A small network was shown many inputs. Here are its activations along a few directions, one row for each input.
Each table varies a few parts of the input and shows all the possible inputs, shuffled.
Descriptions start from the smaller parts, as in this example, which fits no table here: values(2) and (point or line(11) or (line(6) and ring(8))).
Shared parts are said once, and a part with two or three values counts as separate values.

Other details of the inputs shift rows strongly along two fixed directions, in all tables alike. That doesn't count.

Rows:
row 1: [ -8.2  18.4  -6.0 -16.5  24.6  17.0   4.2  -7.9 -17.3 -16.7  -1.5  15.1]
row 2: [ -8.9  24.2  -8.3 -13.5  13.6   2.3   6.6 -12.4 -26.7  -9.8   3.5  13.5]
row 3: [  9.9  -5.4  -3.5  11.4 -19.0  -6.2   1.0  -0.2  20.4   3.8  -1.2 -12.1]
row 4: [  9.8 -11.4   5.5  12.0 -14.7   3.2  -1.4  -8.8  12.8  15.0 -11.4  -5.1]
row 5: [  8.4  -1.9   0.8  14.8 -20.2  -7.7   0.8   5.2  16.8   1.9   2.0 -13.7]
row 6: [ -7.3  20.2  -9.4 -18.4  20.1  14.4   9.6 -18.5 -15.4 -11.3   4.7  12.3]
row 7: [  7.8  -8.1  -3.4  11.1 -19.3  -4.2  -2.9  -2.7  14.5  13.8  -9.5 -10.0]
row 8: [  7.0  -8.1  -1.2  12.0 -12.6  -0.8  -6.0   8.1  11.2   8.6 -15.2  -6.3]
row 9: [14.4 -9.8  5.7 12.2 -9.2  5.2 -2.3 -9.1 14.3 10.2 -4.3 -8.8]
row 10: [  8.7  -3.1   3.2  15.8  -8.5   0.7  -9.0  12.1   9.5   0.7  -5.0 -11.1]
row 11: [  3.6  -0.6   2.5  18.4 -16.9 -11.0  -3.5  14.6   9.9  -2.2  -7.4  -3.3]
row 12: [  9.3  -7.6   5.5  16.5  -4.8   5.2  -4.2   6.2   7.8   1.1  -6.2 -10.4]
row 13: [ -9.1  21.7  -7.4 -11.5  17.4   6.6   2.0  -2.4 -27.8 -14.4  -0.4  17.0]
row 14: [ -5.8  18.3 -18.2 -20.5  17.4   8.8   9.8 -18.2 -19.3  -9.9   5.0   3.8]
row 15: [  7.4  -1.1   1.2  18.2 -17.7 -11.3  -3.4   3.0   8.7   8.5  -3.5  -8.3]
row 16: [-11.0  15.0 -15.8 -19.9  18.1   9.4   7.3  -6.4 -23.8  -9.7  -7.7  11.1]
row 17: [  4.3  -7.0  -1.1  11.5 -17.8  -5.3  -2.0  10.3  15.3   3.6 -14.5  -5.1]
row 18: [-11.6  25.5 -14.8 -12.5  13.9  -0.9   0.6   3.8 -26.3 -15.4   0.2  11.9]
row 19: [-38.6 -68.5  39.3 -59.5  26.6 -50.6 -13.7  42.2   7.7  15.1  73.7   5.7]
row 20: [-13.4  29.3 -17.6 -15.1   4.1  -9.2  10.2  -3.9 -21.7 -16.2   5.9  10.6]
row 21: [  5.8 -11.1  10.0  14.6  -6.6   9.3  -1.7   2.2  13.9   7.9 -15.1   3.0]
row 22: [ 12.8  -6.0   9.7  15.8 -10.4   3.8  -2.7  -3.6  10.6   8.1  -0.7 -10.2]
row 23: [-11.1  16.7 -18.6 -22.1  12.8   6.5  11.0 -18.2 -21.8  -5.6  -1.8   7.8]
row 24: [ 6.6 -6.3  4.5 19.6 -8.2 -2.1 -2.8  6.6  4.4  3.1 -9.2 -3.9]
row 25: [  5.4  -7.2  -4.2  10.6 -24.9  -8.7   1.9  -0.3  18.6   8.8  -8.1  -8.3]
row 26: [ -6.3  23.0 -21.3 -21.6  13.8   4.4   5.1 -12.2 -18.3 -10.6   5.9   3.6]
row 27: [ 10.8  -6.5   0.4  12.4  -7.2   1.1  -8.1   7.2  12.7   2.6  -9.3 -10.6]
row 28: [-10.5  22.8 -13.7 -13.4  13.1  -0.8  10.1 -12.3 -26.3 -10.4   3.7   8.7]
row 29: [ 7.5 -6.1 14.0 18.1 -2.8 10.7 -4.9  5.9 12.0 -0.3 -4.5 -1.6]
row 30: [ -8.6  24.1  -5.4 -14.4  18.6  13.4   9.3 -13.0 -18.9 -13.5   8.1  10.9]
row 31: [ 11.3 -10.9   2.8  13.1  -3.5   5.6  -3.5   1.4  11.1   3.2 -10.4  -9.8]
row 32: [  8.1  -5.4   0.6  12.2 -12.2  -3.2  -4.3   9.6  17.0  -2.5  -8.7  -9.4]
row 33: [ 13.1 -10.3   8.0  13.0  -3.3   8.3  -6.7   1.0  10.7   3.8 -10.2  -5.1]
row 34: [ -7.1  22.1 -14.2 -16.7  16.2   7.4   9.6 -13.0 -22.9 -12.0   7.8   2.0]
row 35: [-11.8  24.8  -5.3 -11.1  15.5   5.3   9.8 -12.5 -22.2 -11.8   4.5  17.5]
row 36: [  9.3 -11.7   6.7  12.8  -8.6   6.7  -4.4   2.1   9.3   9.7 -16.2  -0.9]
row 37: [ 5.0 -4.9 12.8 21.3 -6.3  3.6 -3.4  6.2  8.7  1.8 -7.2  4.7]
row 38: [-34.8 -69.3  36.9 -61.2  26.3 -50.8 -12.7  30.6   5.9  26.4  79.9   0.9]
row 39: [  6.6 -11.0   8.6  13.9 -12.4   5.9   1.9  -8.7  17.2  13.1 -10.1  -0.9]
row 40: [11.0 -6.7 10.6 16.4 -4.8  8.0 -7.5  5.8  7.5  1.7 -5.6 -5.4]
Each input here is: values(2) and line(4) and line(5).
Question: Changing only the line(5) part turns row 30 into row 38. The same change can be made to row 29. Which row results?
Answer: row 10
Question: Start at row 39 and move only the line(4) part, one step at a time. The first step leads to row 6. Which rows follow, in order?
Answer: row 30, row 35
Question: Change only the values(2) part in row 4. List by row number the other rows that result.
Answer: row 36
Question: Change only the values(2) part in row 33. List by row number the other rows that result.
Answer: row 9
Question: Start at row 20 and move only the line(4) part, one step at a time. The first step leads to row 5. Which rows follow, in order?
Answer: row 3, row 25
